A small network was shown many inputs. Here are its activations along a few directions, one row for each input.
Each table varies a few parts of the input and shows all the possible inputs, shuffled.
Descriptions start from the smaller parts, as in this example, which fits no table here: ring(8) and (point or ring(11) or (values(3) and line(4))).
Shared parts are said once, and a part with two or three values counts as separate values.
(in the rows, 128 means zero)

Other details of the inputs shift rows strongly along two fixed directions, in all tables alike. That doesn't count.

A family of inputs:
r1: [145 124 156 109 186  87 119  77 116 195 202  63 149]
r2: [112 133 129 144 103 152 132 152  96  69  89 123 136]
r3: [115 137  81 126 126 131 115 148  80  73 131 153 151]
r4: [162 113 154  91 181  90  96  68 118 218 221  48 158]
r5: [152 155 152 156 134 128 174 129 178 156 115 191  98]
r6: [113 130 109 101 130  89  93 149  92  94 151  99 171]
r7: [129 123 108 116 102 116 103 170 113  73 139 142 152]
r8: [120 137 125  88 162  43 102 114 111 171 162 100 144]
r9: [130 138 144 144 108 159 129 144 111  73 147 130 144]
r10: [105 148 125 116 114 175  99 134  87  28 159  82 160]
r11: [141 131 119 125  96 198  87 144 121  34 153 109 160]
r12: [104 138 130 133  92 162  99 149  70  31 104  99 143]
r13: [170 134 110 118 163  79  85 102  99 183 181 128 144]
r14: [157 107 141 124 144 108  77 106 131 199 145  83 129]
r15: [126 130 154 140 137 120 144 126 117 131 118 136 129]
r16: [148 145 135 138 113 176 114 141 133  69 150 129 140]
r17: [118 119 118 123 119 169 131 132 130  68 142 119 145]
r18: [129  98 124 129 106 153  83 141 108 112 128  91 139]
r19: [101 122 103 121 102 174 125 136 132  71 123 110 148]
r20: [142 129 169 118 183  70 118  76 103 203 200  63 153]
r21: [114 121 103 117 110 109 110 165 112  64 130 139 153]
r22: [114 150 156 123 141 114 130 114 104 134 123 119 127]
r23: [107 133 116 116 130 132 165 108 176 154 108 153  99]
r24: [150 141 115 131 123  89 153 158 182 151 101 210 102]
r25: [112 135 129 139 121 115 175 137 154 156  59 172  71]
r26: [147 127 119 137 119 148 160 122 205 162 105 184  95]
r27: [ 95 114 100 124  86 184  91 150 104  50 119  85 159]
r28: [121 102 111 128  90 172  99 146 130  94 127 111 138]
r29: [116 145  90 119 143 103 129 125 101 120 129 170 121]
r30: [118 128 126 147 123 119 181 145 155 159  57 168  84]
r31: [109  97 114 138 103 159 103 149 115  85 103 109 132]
r32: [108 117 117 142 129 127 170 139 172 170  63 168  88]
r33: [101  99 102 129  84 184  86 150 108  44 126  91 156]
r34: [140 133 158 139 127 127 137 131 119 139 126 140 127]
r35: [141 139 139 141 138 140 190 132 182 152 121 188  94]
r36: [116 118 131  97 152  96  92  81 120 197 161  57 135]
r37: [115 150 144 138 139 129 160 127 127 121 130 134 134]
r38: [119 145 149 139 138 119 151 129 114 135 113 129 130]
r39: [158 126 139 148 118 122 137 137 155 169  90 154  92]
r40: [152 150 156 156 126 131 165 138 168 155  89 198  96]
r41: [157 105 154 118 145  86  92 104  97 203 158  62 132]
r42: [132 111 120 120 118 147 133 119 156 141 141 128 127]
r43: [131 124  93 129 146 101 130 126 103 129 141 166 132]
r44: [102 125 119 135 126 127 165 133 170 162  63 172  75]
r45: [141 124  94 123 124 124  93 139  77  97 164 139 154]
r46: [117 114 113 134 127 138 183 121 193 154 100 177  97]
r47: [170 130 162 135 146  93  96 102 110 188 148  90 133]
r48: [145 122 148 143 120 122 133 132 116 142 114 130 119]
r49: [113 144 126 128 126 164 139 137 119  70 140 114 147]
r50: [129 109 133 139 123 117 133 133 119 141 103 117 112]
r51: [114 144 124 117 143 136 176 113 173 141 113 163  99]
r52: [116 140 118 130 140 144 200 128 189 143  96 184 100]
r53: [150 112 165 120 172  62 104  81  88 214 166  54 143]
r54: [145 119 121 137 117 140 132 126 185 173 105 157 101]
r55: [106 154 143 126 126 141 122 123  97  78 147 105 143]
Each input here is: line(5) and (values(2) or ring(9)).
The inputs of r20 and r5 match in every part but the line(5) part. If r31 is changed in the same way as r20 into r5, which row does it become? -> r14
The inputs of r22 and r15 match in every part but the line(5) part. If r36 is changed in the same way as r22 into r15, which row does it become? -> r33
Start at r25 and move only the line(5) part, one step at a time. The first step leads to r30. Which rows follow, in order? -> r50, r41, r39
Which other rows does r8 become when the values(2) part takes its other values? List them by row number. -> r29
List by row number the other rows that have the line(5) part in common with r41. -> r4, r7, r9, r18, r28, r34, r35, r42, r45, r48
Which other rows does r52 become when the line(5) part takes its other values? List them by row number. -> r4, r11, r17, r51

A family of inputs:
r56: [118 132 118 140  82 183 121 168 135  33 108 152 134]
r57: [128 120 120 124 131 105 127 133 127 143 121 135 122]
r58: [136 119 122 122 138 104 121 126 134 160 134 124 127]
r59: [121 124 104 141  84 179 118 172 128  39 100 153 137]
r60: [145 122 138 130 140 112 130 119 146 166 138 132 121]
r61: [129 129 115 149  83 187 121 165 118  41 104 157 130]
r62: [139 125 151 113 150 102  73 108  66 137 182  46 169]
r63: [109 115 134 133 104 171 129 133 139 102 108 103 127]
r64: [117 127 116 124 130 113 150 133 145 139 115 155 116]
r65: [100 118 116 141  84 210 131 148 134  46  93 121 124]
r66: [121 130 121 124 126 108 142 138 146 139 109 154 112]
r67: [127 137 128 129 123 155 122 127 110  87 145 116 142]
r68: [121 108 137 134 105 164 106 132 121 107 114  83 132]
r69: [127 119 122  98 151 105  72  98  76 136 191  51 168]
r70: [124 122 134 100 149  95  77 104  71 135 184  49 174]
r71: [135 121 115 127 129 118 120 129 129 150 124 138 121]
r72: [122 139 139 128 120 135 115 140 105  89 131 112 142]
r73: [117 137 134 128 123 141 123 137 105  89 136 115 146]
r74: [141 132 142 135 133 120 136 128 129 141 128 132 124]
r75: [132 129 125 125 140 115 153 121 166 167 125 153 116]
r76: [128 124 129 124 142  94 129 124 118 154 125 127 126]
r77: [136 133 132 127 139 135 141 114 141 137 143 134 125]
r78: [112 130 112 120 125 138 119 130 101  88 134 120 142]
r79: [130 132 126 136 136 111 130 124 112 144 119 139 122]
r80: [127 127 121 126 120 160 113 127 123  89 151 118 143]
r81: [137 136 138 140 142 111 153 123 135 169 110 160 105]
r82: [147 132 140 134 139 116 127 116 120 160 136 127 123]
r83: [130 128 122 133 139  99 148 124 134 170 105 162 105]
r84: [138 130 141 124 140 118 137 114 141 153 148 123 130]
r85: [116 116 141 128 104 161 106 130 127 103 116  81 133]
r86: [131 127 126 116 137 103 122 124 140 157 135 122 127]
r87: [127 129 113 122 145 117 153 117 157 164 126 154 111]
r88: [122 121 106 132 108 137 114 147 111  97 112 143 127]
r89: [139 142 147 133 139 109 158 124 155 162 118 153 108]
r90: [135 136 143 126 143 115 141 115 133 152 144 123 130]
r91: [119 146 121 143 149 111 207 123 179 173  84 211  79]
r92: [131 131 143 107 157 114  82  95  71 132 192  48 170]
r93: [143 124 120 132 133 119 130 123 145 163 121 148 117]
r94: [139 119 142 106 144 117  71 100  92 136 200  47 174]
r95: [131 113 139 142 126 139 148 114 159 182  93 131  93]
r96: [121 137 133 125 147 102 141 117 122 150 134 127 130]
r97: [125 139 138 125 144  96 133 121 123 150 129 125 127]
r98: [129 134 132 137 144  98 157 127 139 163 107 157 109]
r99: [133 132 137 127 112 144 110 138 120  89 140 113 143]
r100: [104 129  96 138  82 181 142 176 141  34  91 173 127]
r101: [133 133 117 131 147 120 178 116 186 180 110 185  95]
r102: [147 125 143 130 138 114 128 119 134 157 141 123 127]
r103: [125 125 110 148  82 189 115 165 122  42 106 159 130]
r104: [121 133 129 121 134 101 133 130 126 138 120 133 125]
r105: [136 132 130 125 136 109 146 125 167 167 118 153 112]
Describe the family of inputs behind these rows. -> line(5) and (point or ring(9))
The inputs of r88 and r57 match in every part but the line(5) part. If r81 is changed in the same way as r88 into r57, which row does it become? -> r62
The inputs of r74 and r82 match in every part but the line(5) part. If r60 is changed in the same way as r74 into r82, which row does it become? -> r103
List by row number the other rows that have the line(5) part in common with r67. -> r65, r69, r77, r78, r80, r87, r91, r92, r101
Which other rows does r61 become when the line(5) part takes its other values? List them by row number. -> r77, r84, r99, r102
Start at r90 and move only the ring(9) part, one step at a time. The first step leads to r73. Which rows follow, in order? -> r96, r70, r64, r100, r75, r94, r84
